These are the activations of a small neural network, seen along a few directions. Each row is one input.
Each table varies a few parts of the input and shows all the possible inputs, shuffled.
A made-up example of a description, with smaller parts first: one of 2 separate values, together with either a single point or one of 9 places along a line or (one of 6 places along a line, together with one of 8 places around a ring).
Shared parts are said once, and a part with two or three values counts as separate values.
In the rows, zero is written as 128.

Other details of the inputs shift rows strongly along three fixed directions, in all tables alike. That doesn't count.

Rows:
x1: [106 139 120  60 164 146 172 114 201 154 180 121 121  86]
x2: [114 135 131  98 132 135 135 126 184 170 137 100 119 136]
x3: [149 127 145 190 183 153 222 141 128 154  43 133 100 146]
x4: [136  31 103  55  52 105 142 111  71  94 116 176 158 131]
x5: [133 225 137 183 184 139 159 149 148 149 136 118  94  94]
x6: [129 203 141 204 141 126  70 146 126 114 150  92 102 133]
x7: [108 112 110  76  82  86  34 124  77  92 176 143 159 114]
x8: [142  39 121  78  62  99 116 106  54  97  79 173 184 171]
x9: [100 112  97  45  65  88  49 116  90 134 186 132 135 124]
x10: [135  62 119  64 110 179 239 114 187 166  95 145  93 153]
x11: [106 104 122  94  76  92  21 108 105  97 161 114 172 146]
x12: [105  90 124  45  81  78  40 111 108 121 170 120 188 141]
x13: [155  95 139 177  98 110 100 150  60  71  55 154 163 163]
x14: [116 198 128 198 150 135 102 152 127 124 153 111  93 115]
x15: [116 151 129  90 162 131 135 113 162 149 162 116 148  99]
x16: [128 205 128 174 142  99  84 161  92 118 147 114 117 110]
x17: [154 207 149 206 119 114  76 151 121 113 148 104 123 128]
x18: [118 114 123  56  74  96  46 108 138 117 173 119 183 143]
x19: [140 132 119 198 167 152 209 140  93 120  66 143  74 127]
x20: [173 105 145 192  83 119 113 147  67  60  78 160 151 151]
x21: [154 114 139 190 163 144 186 129  97 141  45 144 103 155]
x22: [133  21  87  53  36 122 131 122  68 115 110 174 120 170]
x23: [117 130 133  67 126 147 126 118 208 138 182 111 135 119]
x24: [121 129 123  86  62  98  46 140 114 122 167 113 140 151]
x25: [143 203 147 210 168 136 121 157 153 103 159 120 124  91]
x26: [119 158 130 100 110 122 102 118 165 161 150 108 137 138]
x27: [142 218 145 191 120  77  31 139  68 119 137 111 160 143]
x28: [110  36 104  78 111 164 193 116 145 116 116 158 110 133]
x29: [160 103 142 184 166 151 221 129 102 116  52 159 131 115]
x30: [136  42 125  71 119 154 248  91 162 188  78 146 113 145]
x31: [136 194 155 192 155 125  73 165 143  91 149 104 135 119]
x32: [ 98 131 116  99 157 132 129 115 155 125 173 115 116  94]
x33: [121 163 117 100 123 139 138 134 171 156 175 120 107 119]
x34: [133  27 131  70 127 153 233  90 163 154  83 155 141 135]
x35: [117 146 114  99 127 132 131 145 164 151 173 111 102 122]
x36: [141 198 129 176  95  78  53 147  60 105 154 129 139 110]
x37: [109 138 108  45  80  88  63 106 103 157 183 117 160 128]
x38: [138  72 125 116 130 179 212 126 161 149  81 143  80 152]
x39: [146  95 136 192  97 129 103 143  60  55  74 154 136 159]
x40: [152 122 133 190 192 158 229 159 117 100  59 154 100 112]
x41: [115 138 117  73 130 151 173 118 217 183 196 108  95 102]
x42: [129 192 138 197 166 135  84 159 133  95 158 125 120 103]
x43: [109 145 132 100 183 135 145 126 173 152 158 104 136  94]
x44: [140  37 110  88  49 115 111 113  68 120  71 160 138 184]
x45: [170 123 137 199  82 109 119 139  61 102  58 148 143 165]
x46: [139  89 123 180 117 113 118 130  20  72  60 163 153 143]
x47: [117 153 130 106 154 138 171 111 172 188 152 109 118  96]
x48: [138 193 157 211 194 158 116 153 172 106 137 106 107 111]
x49: [156 100 140 190 135 137 130 138  91  86  55 152 138 154]
x50: [ 95 156 116 101 153 124 114 106 147 171 173  92 113 109]
x51: [116 122 139  79 136 139 136 102 220 158 171 102 145 109]
x52: [ 97 139 115  65 146 128 116 105 161 185 177 103 118 107]
x53: [139 115 139 202 175 156 213 122 110 145  40 136  93 150]
x54: [121 190 147 180 222 150 140 134 161 142 137 109 118  84]
x55: [136  60 108  66 130 171 230 120 178 132 121 156 112 131]
x56: [ 96 129 121  82 139 143 128  99 204 180 166  84 105 131]
x57: [151 120 123 174 107 101 121 151  20 105  60 152 141 152]
x58: [ 94 121 129  93 109  91  37 100 114 120 173 109 170 129]
x59: [128 203 144 196 180 137 110 171 155 104 157 114 119  97]
x60: [108 129 142 106 181 142 135 106 187 159 150 110 132 111]
Description of these inputs: one of 2 separate values, together with one of 5 places along a line, together with one of 6 places around a ring.
- The inputs of x31 and x20 match in every part but the place on the line of 5. If x43 is changed in the same way as x31 into x20, which row does it become? => x29
- The inputs of x8 and x58 match in every part but the place on the line of 5. If x27 is changed in the same way as x8 into x58, which row does it become? => x53
- Which other rows does x7 become when the choice among 2 separate values takes its other values? List them by row number. => x9
- Which other rows does x57 become when the place on the ring of 6 takes its other values? List them by row number. => x2, x3, x16, x24, x35

Rows:
x61: [120 129 129 108 111  92  68 117 101 115 144 122 172 126]
x62: [108 131 143  79 148 141 116 109 222 153 181  97 146 117]
x63: [135 183 143 200 169 135 138 137 121 142 106 118 105 126]
x64: [131 178 123 171 103  93  50 144  64 108 139 125 129 136]
x65: [136 160 154 196 168 147 123 143 157 106 121 118 127 122]
x66: [140 183 147 181 155 130 134 136 147 157 108 103 115 137]
x67: [120  55 107  75  86 120 131 119  84 105 116 159 141 139]
x68: [116  35 106  26  71 105 134  94 103 149 117 148 158 151]
x69: [134 176 146 207 186 133 137 139 121 112 111 119 125 108]
x70: [150 102 131 154 152 164 206 142 136 106  84 156 110 119]
x71: [153  69 143 150 157 163 217 124 135 116  46 155 129 141]
x72: [132 123 128 139  93 117  65 143 100  78 140 138 149 141]
x73: [109 162 121  80 121 136 127 123 194 181 190  97 100 112]
x74: [120 155 119 134 163 139 151 131 144 146 139 117 104 108]
x75: [149 102 125 144  93 109 127 120  59 122  68 149 143 165]
x76: [103 153 128  85 133 133 120 112 195 187 180  87 108 124]
x77: [128  76 109  79 131 152 220 119 144 156 111 150 103 120]
x78: [117 154 124 120 134 139 140 131 164 162 152 105  95 131]
x79: [ 98 131 123  67 150 144 122 118 205 144 196 105 122  99]
x80: [142 189 126 182 101  92  63 151  62 106 135 132 131 129]
x81: [147 107 130 175 167 154 210 131 105 134  56 148 105 134]
x82: [130  58 106  74  81 119 150 121  84 105 117 166 143 134]
x83: [124 129 131 125 109 104  57 127 108  96 151 123 159 126]
x84: [131 130 128 121  88 111  68 140 118  88 164 135 152 129]
- The inputs of x69 and x82 match in every part but one. If x81 is changed in the same way as x69 into x82, which row does it become? => x77
- What do these inputs look like to the network? => one of 4 places along a line, together with one of 6 places along a line

Rows:
x85: [101 127 143  96 127 123  23 100 144 142 156 103 149 145]
x86: [144 109 123 120 156 137 193 160 135 184 101 133  99 130]
x87: [140 172 166 147 139 124 114 116 180 146 123 116 154 119]
x88: [123  96 106 149 132 159 191 136 157 137 122 144  75 121]
x89: [126  96 124  98 102 103 101  82 105 158 162 133 158 134]
x90: [162 203 123 222 145 141 125 159  60  86 105 154 113 104]
x91: [118 121 115 120 153 168 173 118 134 170  85 130  66 154]
x92: [106 113 101  75  88 110 128  92  85 165 153 141 137 142]
x93: [ 96 135 134 105 104  84  70 108 134 115 160  75 165 121]
x94: [101  94 113  86  91 111 149 112 116 130 119  95 132 132]
x95: [140 112 106 106 150 180 214 118 142 119 104 152 115 112]
x96: [139 109 122 119 114 176 214 154 160 133 114 144  79 150]
x97: [138 186 141 161 124 140 108 162 166 133 186 110  93 124]
x98: [106 151 124 158 157 137 114 131 178  97 148 113 132 121]
x99: [113 123 130  87 132  91  61 131 126 107 199 128 143  84]
x100: [134 123 116 110 156 141 198 164 131 177  94 131 103 134]
x101: [147 119 145 199  88  78  76 135  52  94 102 107 146 128]
x102: [149 113 135  86  71  95  96 104 139 151 138 133 149 136]
x103: [161  54 129 161 108 136 122 116  56 115  38 162 111 181]
x104: [103 153 109 149 157 155 155 138 174 116 141 114 103 119]
x105: [118 157 129 171 152 131  92 135 182 124 182 105 113 100]
x106: [128 225 138 136 138 115 111 126 169 151 145  99 131 120]
x107: [134  78 130 183  91 122  87 140  81  58  88 160 160 149]
x108: [104 168 106 156 135 139 124 147 151 125 161 119  92 113]
x109: [123 117 116  77  71 133 105 142 136 101 161 125 136 160]
x110: [139 173 149 216 191 112 117 163  80  47  92 149 143 107]
x111: [137  58 106  57 107 152 164  97 131  99 115 163 158 128]
x112: [140 137 124 170 114  86  81 164  29  72 126 165 122 107]
x113: [123 148 128 147 164 154 132 120 145 176 119 115  67 138]
x114: [140  75 123  69 107  99 101 141 120 160 137 127 155 139]
x115: [131 136 135  80  99 105 115 101 162 136 124 126 162 144]
x116: [113  99 140 104 125 122 114  81 126 149 144 133 176 133]
x117: [109  97 117  96  70  91 111 115 104 149 153  99 118 119]
x118: [141 137 146 145 172 171 148 118 169 116 135 137 145  89]
x119: [111 159 124 134 176 161 135 118 150 153 104 105  91 149]
x120: [161 166 128 169  74  99 122 143  59 118  71 157 126 153]
x121: [115 115 115 109 166 147 206 147 125 123 117 156  86  96]
x122: [107 131 124  95 119  99  87  81 114 134 160 123 181 142]
x123: [ 98 115 109  62 135 116 127 133 118 101 157 138 133 104]
x124: [129 108 134  91  97 137 115 134 164  95 151 126 148 159]
x125: [138 102 150 171 143 111 103 151  64  53  91 168 161 112]
x126: [132  37 133  59 118 128 150 135 134 152  93 142 169 149]
x127: [149  85 163 225 145 140 195 134  93  97  23 126 134 133]
x128: [113 149 118 126 153 136 167  97 123 156 130 123 135 134]
x129: [133 168 168 162 144 151  93 151 192 108 170 106 141 126]
x130: [147 175 136 150 162 143  99 122 161 127 185 119 130  76]
x131: [165 150 116 178  90 114  79 144  36  84 128 165 132 114]
x132: [123 184 143 129 187 111  98 155 167 148 146  92 158 122]
x133: [113  51 115  60 119 146 134  88 133 135  82 137 128 180]
x134: [130 141 122 116 173 138 178 161 143 160  99 115 126 135]
x135: [113 101 119 125 125 141 222 124 133 158  91 107  85 120]
x136: [146 175 138 139 128 128 164 124 168 179 127 125  95 117]
x137: [116 113 110  93  90 102 111  90  89 169 166 138 135 134]
x138: [145 170 154 159 137 141  97 152 188 125 187 102 115 122]
- The inputs of x123 and x110 match in every part but one. If x94 is changed in the same way as x123 into x110, which row does it become? => x93
- What do these inputs look like to the network? => one of 6 places around a ring, together with either one of 4 places along a line or one of 5 separate values
- A walk changes only the place on the ring of 6. It starts at x137 and steps to x89. List the rest of the walk in order. => x116, x122, x128, x92
- List by row number the other rows that have the place on the ring of 6 in common with x112. => x86, x88, x97, x113, x117, x131, x136, x137
- Which other rows does x89 become when the choice among 5 separate values takes its other values? List them by row number. => x101, x102, x103, x114
- Which other rows does x92 become when the choice among 5 separate values takes its other values? List them by row number. => x91, x100, x120, x135

Rows:
x139: [139 129 122 134  80 125 111 129 107 108 135 138 133 139]
x140: [115 158 144 140 178 145 100 122 181 133 177 111 130 104]
x141: [113 119 120  85  98 100  72 130 112 152 151 106 136 144]
x142: [132  66 126 113 120 128 171 110 106 111  86 147 157 140]
x143: [138 189 144 189 170 141 139 164 154 106 136 118 111 112]
x144: [147 154 147 188 111 101  92 129  88 119  93 122 137 144]
x145: [122 125 109 105  89 100  99 131  98 133 154 134 125 121]
x146: [134  82 119 123 158 166 231 132 165 133 104 149  96 107]
x147: [145 109 137 140 118 117 112 148 105 104 108 133 151 137]
x148: [160 140 145 187 123 114 119 161  81 106  84 137 144 140]
x149: [140  86 121  83  98 131 147 115 118 130  94 155 149 155]
x150: [144 181 145 191 172 140 140 132 138 153 123 122 109 121]
x151: [111 100 138  97 102 109  64 108 142 108 152 114 158 130]
x152: [145  69 111 110  91 139 201 139  99 127  71 163 103 162]
x153: [135 124 135 148 119 109 130 121  89 116 101 134 161 135]
x154: [138  82 127 105 108 130 123 113 119 119 129 151 147 137]
x155: [ 99 102 124  43 156 158 142 103 217 152 162 117 135 122]
x156: [120 155 119 115  94  93  65 137 109 119 183 125 142 106]
x157: [139 125 134 170 175 164 193 122 138 164  86 134  88 137]
x158: [128  64 118 105 105 143 159 142 117  89 102 157 123 148]
x159: [156 131 154 203 127 118 114 135  95  87  75 135 145 139]
x160: [132 161 120 175  98 119  83 137  81 113 126 122 113 148]
x161: [128 167 134 135 143 139 151 149 167 137 150 118 110 116]
x162: [129 123 126  95 109 116  83 121 124 111 135 135 163 142]
x163: [121  56 109  96 106 133 147 129 113  98 121 158 126 124]
x164: [127 166 119 134  81 107  65 128 107 123 166 116 130 136]
x165: [101 135 138  85 161 135 101 132 204 145 187  91 137 104]
x166: [149 158 123 178 127 112 130 146  52 106  95 151 119 123]
x167: [138  92 109 156 114 130 168 140  69 122  75 155  96 141]
x168: [138  81 121 148 104 152 148 132 107  80  95 155 123 146]
x169: [127 154 140 120 151 138 126 115 175 161 169 117 129 110]
x170: [119 122 122  71  89  95  74 128 126 155 164 108 147 136]
x171: [108 146 120 104 124 106  56 131 105  91 182 128 148  99]
x172: [122 196 143 179 175 118 130 125 137 151 131  98 133 113]
x173: [111 158 133 155 176 133 155 115 140 162 116 100 117 124]
x174: [109 152 139 123 147 128 117 107 175 174 145  87 109 125]
x175: [119 106 119  88 128 165 175 113 197 140 157 122 110 118]
x176: [115 105 132 130 129 113 102 117 103  95 121 129 167 131]
x177: [144 187 163 205 168 133 135 133 158 135 111 105 124 114]
x178: [115 110 117  70 155 151 181 115 172 142 156 133 115  92]
x179: [106 165 121 112 142 134 130 139 165 160 164 101  92 126]
x180: [106  65  92  30  93 126 152 103 105 155 136 144 111 130]
x181: [123 170 125 104 104  97  51 122 115 139 155 117 154 142]
x182: [138 191 140 198 189 149 148 140 133 146  83 117 102 139]
x183: [131 102 119  95 154 161 227 120 153 150 113 149 102 103]
- The inputs of x151 and x144 match in every part but one. If x140 is changed in the same way as x151 into x144, which row does it become? => x150
- What do these inputs look like to the network? => one of 5 places along a line, together with either one of 4 places along a line or one of 5 separate values
- Which other rows does x173 become when the place on the line of 5 takes its other values? List them by row number. => x142, x153, x172, x176
- Which other rows does x156 become when the place on the line of 4 takes its other values? List them by row number. => x139, x161, x183
